These are the activations of a small neural network, seen along a few directions. Each row is one input.
Each table varies a few parts of the input and shows all the possible inputs, shuffled.
A made-up example of a description, with smaller parts first: one of 8 places around a ring, together with either a single point or one of 11 places along a line or (one of 3 separate values, together with one of 6 places along a line).
Shared parts are said once, and a part with two or three values counts as separate values.

Other details of the inputs vary at random and push rows far along three fixed directions, the same in every table; ignore that.

A family of inputs:
R1: [  2  -2  -2 -31  10 -11   1   4  -4  -2   8  15  -4]
R2: [ 19  15  12 -21   6  -1  -4   5 -19  14  15   3  -7]
R3: [ -8  11   8  21   4  24  19  26  19  20  12 -53  29]
R4: [ -1  -4 -16  -9  15 -12  -9  -2  -3  10  23  13  -9]
R5: [ -2 -54   7  40 -12  -7  -6 -31 -27 -21 -54  16 -28]
R6: [  6   5   6 -29  12 -10   2   5  -3  -4  12  20   2]
R7: [-19 -55   6  61 -24  22  12 -15  10 -28 -54 -32  19]
R8: [-13 -12 -17  19   5  18  14  18  40   8  14 -37  36]
R9: [-16   1 -17  22  -6  20  20  11  34  17  17 -31  36]
R10: [ 11 -40  15  45 -19   9   1 -23 -45 -21 -42  -2 -33]
R11: [  8 -35  14  50 -19   5   1 -24 -41 -13 -48   4 -35]
R12: [  2 -62  29  51  32 -12  39   2 -65  68  -9   0 -18]
R13: [ -1  -7  -6 -26  13 -14  -9   5   1  -7   9   9  -9]
R14: [  9  22  12 -18   6  -4  -4   0 -23  20  17   9  -7]
R15: [-23   2  -5   6  -2  11  24  20  41  12  -5 -23  43]
R16: [ 16  11   4 -20   8 -13   3   1  -8  20  13  23   1]
R17: [ -4  -2  -8 -22  13 -19  -8   5   4   3   5  16 -10]
R18: [ -7  -8 -17  19  -3  22  22  17  35  15  17 -36  35]
R19: [  5  24   9  -9  11  -4  -8   4 -22  14  19  -3 -19]
R20: [  9  14   5 -21   7 -11   1  -4 -14  16  20  22   4]
R21: [-11   2  -7 -24  12 -18 -10   0  -1   0  11  14  -7]
R22: [ 19   6   6 -25   9  -8   3   2 -11  12  19  16   3]
R23: [  3  10   5 -24  12 -14   3   4   0   7   8  27   0]
R24: [ -4  -6 -13 -20  12 -15  -9  -7  -2  10  14  10  -8]
R25: [ 12  51  -6 -11 -38  12 -45 -20   2 -66 -19   2 -36]
R26: [ 20  57  11 -15 -38  11 -43 -15   5 -59 -28   9 -26]
R27: [-24  46  -5   1 -47  26 -22  -6  56 -77 -35 -21  25]
R28: [  7  -5 -17  -8  15 -12  -9   2   3  11  16  14 -13]
R29: [-10  -1 -18  24  -6  19  21  16  40  21  10 -29  33]
R30: [ -4  16   5 -27  11 -13   0   0  -4   0  15  26   3]
Each input here is: one of 3 separate values, together with one of 10 places around a ring.
The inputs of R25 and R11 match in every part but the choice among 3 separate values. If R24 is changed in the same way as R25 into R11, which row does it become?
Answer: R5
Start at R18 and move only the place on the ring of 10, one step at a time. The first step leads to R10. Which rows follow, in order?
Answer: R3, R2, R22, R6, R1, R13, R7, R8
Change only the choice among 3 separate values in R23. List by row number the other rows that result.
Answer: R6, R30

A family of inputs:
R31: [ -7 -53  12  33   3 -14  10 -14 -25  -4 -39  16 -15]
R32: [ 25  22  -2 -26   5 -12 -20   1 -21   2  17   9 -36]
R33: [-28  -3   3  30 -26  17  -2  -7  30 -52 -38 -15  24]
R34: [ 19  26   7 -29   9 -17 -17   3 -20   3  10  19 -29]
R35: [ -5 -53  13  27  -5 -10  14 -24 -28  -8 -34  24   1]
R36: [  3  70 -10 -29 -23  19 -29   8  36 -44  18 -24   4]
R37: [ -6 -11 -11  32 -31  27  -6  -6  35 -47 -33 -27  13]
R38: [ 15   5  -9 -38  12 -18 -17  -4  -3 -10  11  33 -24]
R39: [ -4   9  15  40 -33  32  -5  -6  17 -39 -31 -32  21]
R40: [  5   5 -16 -37  10 -19 -20  -7 -11 -15  20  25 -25]
R41: [-11 -55   4  33   2  -6   3 -18 -31  -2 -32   6 -20]
R42: [ -2 -57   9  33   1  -6   6 -21 -27  -9 -29  15  -8]
R43: [ -9 -42  -2  -9  38 -17  49  16  -3  74  26  12  31]
R44: [ 22  32 -11 -16   2 -11 -18 -11 -21  10  22  25 -32]
R45: [  9  73  -2 -36 -28  16 -21  10  40 -34   4  -5  15]
R46: [-20  12   6   3  22   9  30  30  19  57  26 -37  41]
R47: [ -7 -47 -13   0  41 -18  37  22  -6  74  34  -9  15]
R48: [-18  23  -6   4  10  22  23  32  37  45  33 -57  44]
R49: [ 31  19  -4 -28   4  -3 -18  -2 -20   0  21  12 -34]
R50: [ -8  22  -2   4  10  24  30  37  40  42  28 -44  53]
R51: [ 10  12 -23 -23   4 -19 -23 -13  -3   1  21  38 -30]
R52: [-29  -2   3  30 -25  17  -8  -6  32 -43 -45 -21  19]
R53: [ -6 -33  30  38  -2  -1  15 -15 -45   0 -29   9 -11]
R54: [ 21  26   9 -36   0 -12 -14  -6 -23   0  17  28 -15]
What do these inputs look like to the network?
Answer: one of 2 separate values, together with either a single point or one of 11 places along a line
The inputs of R46 and R52 match in every part but the choice among 2 separate values. If R36 is changed in the same way as R46 into R52, which row does it become?
Answer: R40

A family of inputs:
R55: [  5  21  -4   4 -29  30  -9   0  28 -35   0 -35  22]
R56: [ 25   2  -5 -53  14 -30 -31  -4 -21 -17   0  48 -43]
R57: [  4  -3   0  11 -46  15 -29 -37   7 -82 -50  13 -11]
R58: [-30 -81  30  59  18  -9  22 -20 -41  15 -39   9   2]
R59: [  6  61 -31 -31  10  11  -1  23  45  34  48 -26  16]
R60: [ 11  44  -5 -72  -1 -26 -53 -11   0 -65   2  48 -54]
R61: [  8  15 -13 -15  17  10  14  23  12  32  48 -11  20]
R62: [ 29  33  36 -48  21 -21  11   2 -50  36  23  48 -11]
R63: [-19 -18  17  44 -17  22  12   1   6 -30 -41 -37   5]
R64: [-35 -12 -11  -3  33  -7  43  34  14  73  41 -31  52]
R65: [ 25 -15  -6 -28   5 -25 -19 -26 -45 -18   9  65 -45]
R66: [  8  44  -8  -6 -43  23 -29   1  49 -65 -21 -36   6]
R67: [-23 -34  -7  58  -1  12  37  -3  22  26 -29 -15  31]
R68: [-21   7  18  40 -19  26 -17  -8  11 -44 -36 -36   8]
R69: [ -7 -88  16  43  28 -29  31 -14 -69  69 -14  39 -24]
R70: [ 12 -35  13  60 -19   6  11 -19 -32 -14 -30  -4 -10]
R71: [ -9  -4  -1  47 -36  17   0 -15  29 -46 -35  -6  22]
R72: [ 21 -25  -6 -44  21 -37  -7 -15 -34  18   8  49 -39]
R73: [  3  45 -14 -32   7  18  -4  40  56  11  29 -40  30]
R74: [-14   5 -10   7  22  11  29  33  23  81  46 -38  35]
R75: [  0  38  -9 -41  15 -15 -13  14 -11  19  39  -7 -14]
What do these inputs look like to the network?
Answer: either a single point or (one of 2 separate values, together with one of 10 places around a ring)
Change only the place on the ring of 10 in R55. List by row number the other rows that result.
Answer: R59, R61, R63, R66, R68, R70, R73, R74, R75
Change only the choice among 2 separate values in R72. List by row number the other rows that result.
Answer: R66
